A small network was shown many inputs. Here are its activations along a few directions, one row for each input.
Each table varies a few parts of the input and shows all the possible inputs, shuffled.
Descriptions start from the smaller parts, as in this example, which fits no table here: one of 8 places around a ring, together with either a single point or (one of 2 separate values, together with one of 4 places along a line) or one of 11 places around a ring.
Shared parts are said once, and a part with two or three values counts as separate values.

Other details of the inputs shift rows strongly along two fixed directions, in all tables alike. That doesn't count.
To show where, the next rows are all for the same input, with only those details redrawn:
22,28,40,61,-11,-33,1,24,-1,3,-28,42,13,-42,1
54,4,-7,-2,-21,-24,8,-1,-28,-16,13,17,-12,-8,-23
-11,-23,-15,-37,17,18,12,-11,-2,5,-6,-31,-9,6,-5
54,4,-7,-2,-21,-24,8,-2,-28,-15,13,17,-12,-8,-23
-17,-21,-9,-29,19,18,12,-8,2,9,-12,-29,-5,1,-1
-16,-20,-9,-29,19,17,12,-8,2,8,-12,-28,-6,1,-1
-2,-18,-12,-29,11,11,11,-9,-5,3,-4,-22,-9,2,-7

A family of inputs:
R1: -26,1,-11,-6,-2,16,-13,-1,16,-1,14,-7,-2,22,10
R2: -4,-18,-33,-45,8,22,3,-21,-6,-4,24,-27,-11,30,-2
R3: 69,-4,-25,-23,-33,-23,4,-10,-39,-29,38,13,-21,11,-35
R4: 66,26,-2,20,-23,-34,8,0,-31,-12,18,38,-9,-13,-12
R5: -30,-17,-9,-23,10,19,-9,-7,11,1,7,-25,6,21,4
R6: 0,44,39,78,-19,-26,-16,29,17,4,-14,54,17,-27,19
R7: 50,5,-14,-7,-29,-23,-5,-5,-28,-22,34,18,-8,11,-21
R8: -18,-8,-18,-28,20,21,15,-10,5,16,-5,-22,-14,5,13
R9: 18,38,36,66,-9,-29,-2,20,2,5,-17,47,17,-33,13
R10: 43,14,-13,4,-28,-18,-10,-5,-20,-22,37,24,-6,15,-14
R11: -10,-29,-27,-45,-1,19,-6,-15,-1,-13,22,-31,-9,33,-14
R12: -34,-16,-9,-21,5,18,-17,-7,14,-3,12,-24,7,27,3
R13: -59,7,40,37,31,11,-1,17,34,29,-48,-3,28,-27,31
R14: -36,7,7,13,13,15,-1,7,23,16,-15,-2,5,-3,23
R15: -16,-16,-9,-31,21,16,11,-10,0,11,-8,-27,-3,3,5
R16: -42,-11,14,6,17,16,-4,6,23,11,-22,-16,12,-3,10
R17: 56,7,-31,-15,-39,-18,-15,-14,-30,-34,59,18,-14,33,-25
R18: -39,3,4,3,21,19,6,3,22,21,-20,-10,1,-6,25
R19: -73,1,42,46,17,14,-22,22,48,16,-38,-4,32,-10,24
R20: 19,31,46,68,-11,-35,1,27,1,5,-32,45,16,-46,3
Q: What do these inputs look like to the network?
A: one of 4 places along a line, together with one of 5 places along a line
Q: Change only the place on the line of 5 in R3. List by row number the other rows that result.
A: R11, R16, R19, R20
Q: Change only the place on the line of 4 in R5. List by row number the other rows that result.
A: R6, R10, R11

A family of inputs:
R21: -15,-13,-8,-29,22,11,15,-8,1,18,-16,-24,-5,-6,10
R22: 6,-20,-17,-33,6,13,19,-6,-7,2,-5,-17,-20,-2,-9
R23: 1,-13,-30,-29,-14,14,-7,-9,-1,-14,30,-10,-17,33,-10
R24: -8,19,34,39,17,-9,11,11,6,23,-36,19,18,-37,21
R25: 10,-11,-17,-31,19,15,19,-16,-12,4,-2,-21,-11,2,-5
R26: 1,-24,-28,-40,19,20,21,-18,-7,4,-1,-33,-18,7,-8
R27: 64,14,8,31,-53,-47,-29,7,-28,-41,37,45,7,6,-36
R28: -30,-20,31,8,23,4,5,10,13,11,-40,-20,21,-22,-1
R29: -14,-2,10,-3,13,1,13,8,4,16,-27,-9,-6,-20,7
R30: 82,32,-11,20,-58,-51,-17,3,-35,-32,56,54,-9,10,-22
R31: -17,-10,-21,-16,2,20,-8,-13,11,-7,18,-16,-7,28,0
R32: -15,-11,-26,-36,5,20,-6,-17,-2,-4,29,-19,-1,34,7
R33: -30,31,38,65,7,-2,-16,19,28,8,-21,27,28,-15,26
R34: -35,28,37,57,-6,-9,-20,28,30,12,-22,25,20,-19,23
Q: What do these inputs look like to the network?
A: one of 2 separate values, together with either a single point or one of 6 places around a ring
Q: Changing only the choice among 2 separate values turns R21 into R30. The same change can be made to R26. Which row results?
A: R31

A family of inputs:
R35: 38,4,-15,-30,9,-9,17,-27,-37,3,24,0,7,3,-1
R36: -1,-44,-24,-60,16,29,26,-17,-13,-6,7,-40,-15,15,-20
R37: 72,18,20,34,-46,-62,-2,17,-33,-10,0,50,-3,-35,-28
R38: 32,-11,-23,-34,-24,-19,-17,-11,-10,-29,38,-8,-13,30,-33
R39: 51,42,11,53,-41,-29,-15,10,-12,-17,27,56,-11,-4,5
R40: 40,22,33,70,-14,-36,7,14,-16,-10,-27,45,13,-39,-17
R41: 66,18,-35,-31,-14,-4,12,-14,-41,-14,30,14,-35,3,-21
R42: -51,-37,1,-40,28,33,19,1,15,20,-39,-45,10,0,9
R43: 48,10,-44,-17,-44,-13,1,-17,-23,-20,59,20,-26,29,-16
R44: -55,-4,22,25,23,17,-22,10,35,5,-23,-22,24,0,9
R45: -15,51,36,77,-18,-26,-13,39,20,10,-10,47,15,-25,28
R46: -25,1,-3,2,20,14,17,0,16,27,-24,-4,-7,-20,26
R47: 42,-9,-50,-56,0,9,20,-26,-30,-14,32,-13,-43,15,-9
R48: -4,42,44,68,4,-29,-20,12,7,9,-4,42,46,-17,33
R49: -62,-23,9,16,29,31,-13,-3,33,4,-21,-22,21,10,8
R50: -43,-17,18,-15,29,10,11,1,20,19,-41,-34,4,-14,2
R51: -17,-22,-1,-9,-1,15,-6,0,11,-13,12,-6,9,20,-9
R52: -22,-34,-25,-54,-9,12,-20,-12,-5,-7,22,-32,-7,32,-14
R53: 27,-31,-33,-54,-30,4,-12,-12,-25,-31,43,-14,-10,39,-25
R54: -77,-24,25,-4,60,41,7,3,43,32,-59,-61,17,-19,21
R55: -1,42,41,69,3,-30,11,38,15,24,-37,47,6,-50,30
R56: -43,5,-10,-11,20,42,-9,-5,28,18,-5,-18,-1,25,23
Q: Changing only one part turns R52 into R37. The same change can be made to R44. Which row results?
A: R54
Q: What do these inputs look like to the network?
A: one of 2 separate values, together with either a single point or one of 4 places along a line or one of 6 places around a ring
Q: Change only the choice among 2 separate values in R36. List by row number the other rows that result.
A: R51
